These are the activations of a small network on made-up records, seen along a few directions, one row for each record.
Here are examples, each followed by its value of one field, ZOKEK.
Other fields move the rows too, some of them a lot.
In the rows, 500 means zero.
Strong random noise was added to every row along 9 fixed directions; ignore it. To show where, here is one row again and again, with new noise each time:
[563 447 522 510 532 513 464 548 480 514 718 478 543 508 596 647 579 526
 681 673 546 381 244 447 471 708 429 404 467 431 277]
[594 384 405 534 585 508 352 202 623 659 540 407 609 640 414 440 526 525
 533 345 657 362 354 632 626 721 376 459 384 458 254]
[505 552 438 557 576 487 549 569 445 310 442 616 485 504 522 509 354 386
 447 573 526 693 439 435 477 423 486 617 630 454 655]
[225 589 403 462 387 504 335 558 635 574 431 369 390 591 616 212 865 389
 404 404 459 577 513 671 499 180 434 493 682 561 444]
[473 388 565 459 470 436 668 518 335 317 406 539 641 575 298 435 322 538
 598 752 630 534 654 420 482 698 424 364 616 599 649]
[401 571 300 498 504 542 347 538 647 414 483 480 452 550 681 402 659 398
 502 417 570 780 340 505 525 189 429 662 670 496 392]
[466 611 659 335 312 594 554 399 414 370 501 325 484 426 472 389 448 755
 775 533 489 691 566 522 486 590 255 500 559 749 514]
[563 419 406 533 428 397 564 558 774 603 538 469 692 484 516 641 597 554
 411 373 649 517 522 363 565 494 466 682 512 540 428]
[591 489 474 652 672 487 580 653 284 385 507 727 495 502 394 564 293 252
 403 774 506 406 365 426 450 632 673 457 509 258 671]
[330 413 469 443 456 429 469 428 553 476 437 400 572 674 482 326 637 514
 551 534 600 524 568 575 522 511 335 371 653 612 436]
[456 614 532 570 597 438 636 231 660 674 497 347 599 656 516 368 597 486
 597 356 430 376 486 495 645 674 590 452 456 274 369]

[500 422 403 465 553 554 405 483 491 417 570 528 490 574 621 559 499 468
 615 615 575 617 238 536 521 491 450 509 568 437 322]  gunek
[565 399 537 453 466 600 369 466 367 499 534 496 485 461 365 471 390 556
 527 592 569 373 461 616 431 652 435 387 395 601 511]  saro
[491 630 692 565 609 382 706 561 345 339 510 596 394 440 574 713 207 478
 440 603 288 504 464 507 418 670 448 495 538 450 809]  mas
[532 514 414 605 521 525 383 656 545 511 506 593 437 428 548 529 579 394
 334 469 453 464 429 560 443 336 572 569 496 449 548]  soken
[610 389 465 526 644 450 387 359 495 501 503 556 414 518 487 627 301 517
 287 277 596 487 440 611 498 599 326 603 448 619 582]  dil
[552 640 549 483 699 557 560 286 359 293 455 546 371 524 578 467 132 466
 514 434 408 669 462 499 490 560 444 582 515 467 647]  saro
[627 419 437 614 684 418 479 418 368 420 491 669 527 561 456 585 276 399
 417 536 506 461 405 522 469 641 497 473 448 350 565]  vupin
[594 445 516 497 480 530 311 433 452 620 633 475 456 457 499 603 522 543
 552 507 484 302 319 666 497 671 377 375 338 515 366]  mas
[570 391 364 635 355 572 177 498 566 600 445 574 507 442 388 509 611 531
 302 365 554 428 414 690 444 383 363 566 373 606 512]  vume
[302 653 562 520 516 377 802 561 576 430 447 468 603 618 597 443 596 495
 611 565 376 614 692 297 512 400 670 475 676 405 573]  lod
[600 544 373 655 749 494 479 389 442 392 473 700 481 530 559 560 313 365
 475 500 472 580 358 444 491 433 577 569 518 297 589]  tanon
[531 530 509 502 400 629 351 617 520 675 643 484 489 389 505 479 745 511
 624 569 454 353 400 488 489 500 665 417 384 405 316]  nolu
[457 554 592 533 511 394 710 484 495 442 482 540 519 483 550 552 389 536
 434 448 395 553 647 441 461 504 494 578 546 501 684]  gunek
[329 588 516 439 428 424 691 616 496 426 347 461 493 530 457 360 529 450
 473 552 437 642 689 461 480 369 616 503 661 508 655]  vupin
[615 605 443 518 404 597 520 582 600 603 548 501 529 313 468 564 513 537
 424 356 522 592 473 435 521 353 634 770 395 471 509]  gunek
[562 615 575 565 488 641 352 436 314 596 550 552 347 420 420 402 512 470
 511 515 284 315 444 690 435 535 567 392 335 437 552]  lod
[589 551 534 471 498 587 522 463 487 511 637 473 516 386 597 592 530 632
 752 475 470 510 416 343 494 547 533 540 388 520 386]  dil
[579 738 602 362 481 588 745 579 522 490 626 394 422 307 610 577 472 545
 626 474 395 569 516 274 517 509 692 619 484 484 477]  gipiz
[467 478 449 426 297 520 451 490 820 691 503 252 628 451 476 559 722 613
 567 388 635 516 398 541 648 468 519 676 445 437 208]  leked
[462 477 534 511 498 510 503 571 432 436 447 508 447 526 471 459 448 418
 473 559 503 556 491 521 475 437 488 458 593 498 557]  bozi
[301 531 642 435 389 390 647 659 461 375 519 457 475 518 613 468 588 537
 556 686 427 528 570 458 416 505 375 395 697 596 581]  rud
[472 418 514 560 539 351 541 566 526 572 439 579 504 513 437 551 442 452
 198 374 508 366 633 519 489 506 523 559 500 547 696]  dil
[632 526 569 540 433 650 530 749 166 551 493 664 461 265 165 433 389 380
 429 792 462 318 591 451 418 536 795 419 300 447 681]  zomu
[499 494 496 477 520 528 374 388 463 402 518 507 451 560 567 454 520 571
 648 498 458 577 456 556 467 447 331 450 491 583 504]  penak
[348 661 408 310 390 697 481 552 506 495 432 342 432 523 442 145 677 454
 744 557 585 712 578 395 578 263 757 458 598 451 309]  nolu
[502 450 462 416 406 562 504 482 434 367 408 516 548 467 351 372 398 602
 548 444 641 657 693 462 527 422 436 527 521 724 565]  vitot
[279 482 533 371 486 540 376 276 480 435 418 333 439 659 534 217 634 614
 673 506 468 607 501 708 503 466 230 284 610 660 379]  zomu
[589 492 455 487 412 562 458 525 581 578 516 506 526 450 465 563 510 544
 481 462 522 519 450 509 562 482 550 613 444 520 426]  lod
[683 615 535 472 469 676 504 386 458 577 530 440 456 380 418 490 403 590
 629 424 500 518 416 480 599 621 583 600 304 400 424]  mipi
[502 483 681 395 518 322 687 589 611 568 725 403 458 456 736 782 593 602
 392 441 416 335 580 388 410 670 359 439 557 654 497]  gipiz
[264 631 480 523 593 471 445 350 562 501 387 373 431 715 622 201 700 404
 512 400 378 533 534 679 542 346 500 377 641 415 444]  soken
[387 382 498 411 380 516 386 867 474 321 661 489 465 427 695 747 629 510
 570 855 605 581 192 487 398 443 308 495 674 504 321]  leked
[387 655 491 493 488 528 577 551 570 440 396 428 483 523 634 397 565 449
 643 538 450 705 459 465 533 340 599 553 626 377 459]  pinir
[427 458 757 442 419 396 531 537 459 530 575 434 473 485 525 582 510 662
 473 552 398 334 583 614 404 733 285 340 506 650 553]  nolu
[703 703 608 492 427 598 638 363 505 543 431 466 465 333 359 466 259 647
 466 275 405 571 627 457 614 548 564 761 317 492 704]  penak
[516 347 491 402 336 460 531 540 538 543 498 442 646 463 356 542 506 633
 584 545 654 457 660 454 534 594 421 429 457 718 455]  mas
[330 544 591 372 328 368 658 480 734 524 453 292 524 578 645 462 688 711
 541 359 460 633 746 426 551 403 338 560 639 702 536]  penak
[593 361 377 473 592 491 540 532 503 301 480 563 629 533 450 528 346 487
 572 589 696 677 508 339 519 501 523 511 588 546 491]  gipiz
[520 500 531 442 532 518 371 517 400 304 520 583 275 386 617 610 336 546
 363 434 462 733 458 619 366 370 176 622 566 779 646]  zomu
[497 585 597 466 498 563 645 591 427 464 541 431 495 480 564 488 492 513
 756 699 480 543 464 367 492 587 617 414 518 385 394]  pinir
[629 473 368 530 564 533 286 397 588 428 580 566 454 446 619 620 431 509
 455 304 588 688 339 540 486 402 258 736 482 666 436]  rud
[468 514 544 551 322 520 515 543 413 399 349 533 544 470 371 474 448 566
 520 625 485 565 531 533 453 486 466 485 508 549 647]  vume
[446 510 423 588 618 531 363 516 432 405 529 629 370 506 647 481 562 383
 452 453 395 534 448 551 412 328 452 471 517 542 560]  vitot
[381 495 484 555 413 460 535 791 534 498 441 538 531 468 552 473 664 420
 471 651 460 503 570 444 414 331 612 470 610 455 573]  pinir
[525 417 443 448 407 600 551 525 290 381 319 574 574 470 181 285 368 475
 591 643 644 555 742 446 528 478 642 403 465 620 627]  vitot
[407 500 585 524 534 378 586 495 615 430 499 420 541 550 629 706 470 549
 424 510 466 555 401 548 510 597 301 593 624 430 537]  leked
[535 444 436 480 480 576 417 625 405 464 580 553 570 500 490 515 617 466
 684 697 592 493 408 419 480 465 560 410 464 441 360]  mipi
[427 598 471 524 628 501 531 308 511 462 427 445 457 618 560 355 477 471
 554 408 380 599 450 571 529 510 484 468 549 383 500]  vupin
[492 744 742 509 614 481 621 412 455 447 737 417 292 447 810 667 461 553
 693 510 234 487 253 492 431 698 395 492 493 402 441]  rud
[690 683 485 518 429 556 714 394 590 613 388 475 559 327 323 465 319 582
 454 267 510 606 732 332 619 427 735 772 388 436 650]  tanon
[479 574 560 490 332 550 566 470 629 723 444 350 578 446 375 378 673 616
 531 375 437 368 632 533 577 528 595 504 362 457 483]  mipi
[457 582 659 510 597 438 476 264 453 582 566 431 367 557 622 534 502 568
 518 431 315 320 409 720 459 676 316 355 485 487 495]  tanon
[536 353 348 484 554 437 504 558 605 393 480 618 630 555 558 631 437 426
 434 542 715 615 474 375 502 418 488 556 606 517 497]  saro
[569 428 614 573 512 477 437 449 402 560 446 568 433 444 331 545 329 503
 266 396 420 306 544 685 412 629 369 491 421 599 740]  bozi
[397 498 481 381 632 426 573 339 527 142 499 459 550 668 771 553 405 640
 767 505 564 870 512 372 476 453 197 520 759 712 423]  soken
[692 519 646 573 579 507 589 439 326 377 528 643 485 385 453 699 193 557
 519 517 387 477 464 441 407 674 404 538 444 500 731]  bozi
[449 284 363 584 414 444 338 593 539 478 438 589 581 600 445 535 611 456
 363 588 678 466 455 548 452 425 390 422 548 576 460]  vume

Here are new rows. What is ZOKEK for each?
[444 760 420 533 523 637 361 490 393 330 420 580 279 401 622 347 436 391
 520 411 302 803 444 574 461 147 499 622 564 482 695]  mas
[356 543 516 573 521 553 335 514 260 247 514 616 399 582 635 438 570 454
 695 725 394 635 390 543 332 367 352 327 603 571 521]  vume
[430 346 442 483 553 464 386 458 359 366 432 579 467 624 410 383 446 374
 514 664 608 489 476 632 458 548 379 339 592 596 512]  rud
[309 768 681 422 510 587 579 712 280 456 691 428 188 416 802 453 722 431
 717 694 198 464 402 417 357 405 644 339 581 414 478]  dil
[463 468 625 394 455 538 524 388 447 544 609 366 580 554 494 466 625 671
 812 573 517 402 545 487 510 698 386 305 422 602 307]  mipi
[514 408 409 375 511 613 309 399 412 278 435 524 420 522 504 460 358 518
 586 466 657 765 389 589 467 380 218 548 626 740 457]  bozi
[506 572 570 449 399 620 516 641 339 368 520 558 438 343 483 491 487 564
 665 635 431 608 556 424 401 419 498 505 474 606 608]  mipi
[606 586 472 582 715 611 314 177 376 512 412 577 301 511 410 344 288 397
 316 249 384 404 459 788 503 551 441 520 364 489 633]  soken
[532 541 454 503 595 563 332 452 572 543 599 509 383 505 662 541 567 447
 495 402 500 564 319 542 520 460 478 538 494 435 340]  nolu
[473 550 612 418 278 590 344 714 345 460 530 486 288 268 485 482 502 625
 385 564 431 532 524 691 347 351 295 541 536 783 642]  tanon
[487 536 568 436 540 527 541 507 509 434 604 439 484 525 623 556 510 558
 717 598 520 594 406 408 499 592 483 426 549 455 338]  nolu
[480 488 448 589 720 416 458 201 535 459 399 514 507 689 580 460 409 455
 528 360 496 556 382 591 613 572 458 487 534 365 482]  dil
[617 548 449 385 418 573 466 540 711 705 608 342 474 353 504 558 612 544
 405 281 576 444 447 482 572 465 602 668 391 563 327]  gipiz
[467 393 444 566 615 383 502 450 593 512 568 557 553 623 657 610 526 457
 404 470 524 469 372 522 515 539 429 510 562 396 425]  gunek
[535 254 480 600 507 420 307 417 369 340 475 686 558 584 427 604 374 553
 428 560 606 465 497 604 381 586 183 390 481 729 568]  vume
[680 568 425 460 567 661 409 357 437 338 552 552 390 425 538 562 261 572
 617 378 548 777 401 484 508 449 394 685 457 604 447]  lod
[224 547 456 640 562 364 496 629 489 319 460 625 411 667 774 480 710 310
 471 625 356 620 491 443 359 211 494 389 731 442 579]  vume
[381 633 505 539 455 475 545 668 451 488 365 585 395 435 487 383 573 334
 340 572 339 563 582 530 454 231 673 525 569 411 708]  zomu
[592 443 337 505 495 538 340 343 599 510 451 524 525 492 420 399 438 481
 443 291 657 610 503 544 581 404 415 667 447 609 423]  rud
